A small network was shown many inputs. Here are its activations along a few directions, one row for each input.
In each table, some parts of the input vary, and every possible input appears once, in random order.
A made-up example of a description, with smaller parts first: ring(8) and (point or line(11) or (values(3) and line(4))).
Shared parts are said once, and a part with two or three values counts as separate values.
In the rows, 128 means zero.

Other details of the inputs shift rows strongly along three fixed directions, in all tables alike. That doesn't count.

A family of inputs:
row 1: [ 90 112 140 140 134 103  61  95 108 127  90 109 178 118  85]
row 2: [163 128 104 110 143 124 155 132 150 150 145 162  88 120 147]
row 3: [117 148 119 149  86 153 131 202 144  94  94  78 156  87 145]
row 4: [ 97 106 130 108 128 123  91 117  93 133 102 124 155 138  90]
row 5: [101 131 117 152  81 159 142 208 144 114  92 100 142  84 130]
row 6: [101 146 179 174 138 129 123 109 123 136 192 137 135 181 108]
row 7: [105 112 129 111 125 123  76 123  88 135 107 120 159 137  90]
row 8: [116 157 187 163 143 120 123  81 132 120 192 118 140 179 112]
row 9: [130 138 117 127  77 152 152 203 133  87  92  76 157 105 148]
row 10: [140  89  94  88 155  97  80  92 102 125  86 148 132 100 134]
row 11: [115 148 147 144 106 146 168 163 132 133 161 121 129 145 116]
row 12: [164 124  98 100 147 138 156 109 143 133 134 154  92 133 150]
row 13: [118  96  92 120 142 105  89  98 117 159  76 165 117  90 134]
row 14: [113 137 118 151  88 149 139 202 143  94  91  75 153  93 147]
row 15: [136 160 162 135 112 147 170 136 136  95 158 100 136 155 138]
row 16: [109  82  92 111 152  93  76 104 116 150  72 160 118  91 113]
row 17: [103 113 127 128 118 114  90 124 109 149 100 130 144 129  74]
row 18: [152 132 105 127 150 125 152  96 145 132 129 142  99 107 181]
row 19: [170 128 104  93 142 135 153 116 146 134 141 149  90 129 153]
row 20: [161 133 106 122 159 122 146 112 159 122 142 144 100 108 174]
row 21: [118 140 124 156  80 157 126 217 143 114  88  96 141  84 129]
row 22: [156 123  96 117 140 127 158 136 143 149 150 161  81 121 151]
row 23: [111 113 136 122 123 111  84 101 102 115  94 112 175 137  94]
row 24: [108 135 178 154 131 121 138 116 111 150 185 131 135 181  90]
row 25: [163 129 100 111 140 123 158 126 152 151 143 159  79 119 148]
row 26: [145 163 162 137 107 147 160 136 143  99 162  98 140 155 138]
row 27: [152 125 106 128 154 125 145 124 158 143 139 167  85 115 163]
row 28: [163 129 106 107 137 126 158  96 131 123 130 144 107 119 177]
row 29: [119 142 123 160  76 163 142 203 158 112  88  93 138  91 129]
row 30: [140 159 153 125 110 155 152 157 136 117 151 109 140 153 126]
row 31: [122 146 183 154 135 126 135 115 117 148 191 134 131 177  91]
row 32: [108  74  83 117 154  95  80 115 113 154  80 159 119  92 121]
row 33: [108 141 181 141 142 124 143  83 107 113 189 120 145 188 113]
row 34: [120 151 121 143  90 152 147 196 151  92  88  75 147  86 147]
row 35: [128 156 162 165 107 148 148 149 157 125 161 119 120 146 130]
row 36: [172 121 106  98 150 136 150 120 134 134 146 151  87 126 155]
row 37: [157 130  99 118 137 129 165 116 139 156 137 161  80 118 155]
row 38: [113 152 189 164 151 120 120  87 120 120 194 120 143 175 111]
row 39: [100 109 138 120 126 106  67 107  85 119 103 112 178 136  96]
row 40: [138 116 105 121 155 122 157 108 151 118 144 146  97 109 173]
row 41: [114 150 177 147 139 125 148 106 121 147 186 135 122 182  92]
row 42: [165 129 102 102 140 141 161 106 134 141 134 151  89 128 166]
row 43: [131  93  92  78 150 107  97 101 108 142  82 152 117 113 117]
row 44: [112 113 142 114 132 106  72 104  99 119  97 115 181 134  95]
row 45: [ 94 101 127 108 128 113  77 115  87 137 105 127 163 147  82]
Description of these inputs: ring(5) and (point or ring(8)).
Question: Changing only the ring(5) part turns row 14 into row 45. The same change can be made to row 1. Which row results?
Answer: row 12
Question: Changing only the ring(5) part turns row 25 into row 35. The same change can be made to row 37. Which row results?
Answer: row 13
Question: Which other rows agree with row 39 in the ring(5) part? List them by row number.
Answer: row 9, row 10, row 15, row 23, row 26, row 28, row 33, row 44
Question: Which other rows does row 34 become when the ring(5) part takes its other values? List them by row number.
Answer: row 15, row 16, row 41, row 43
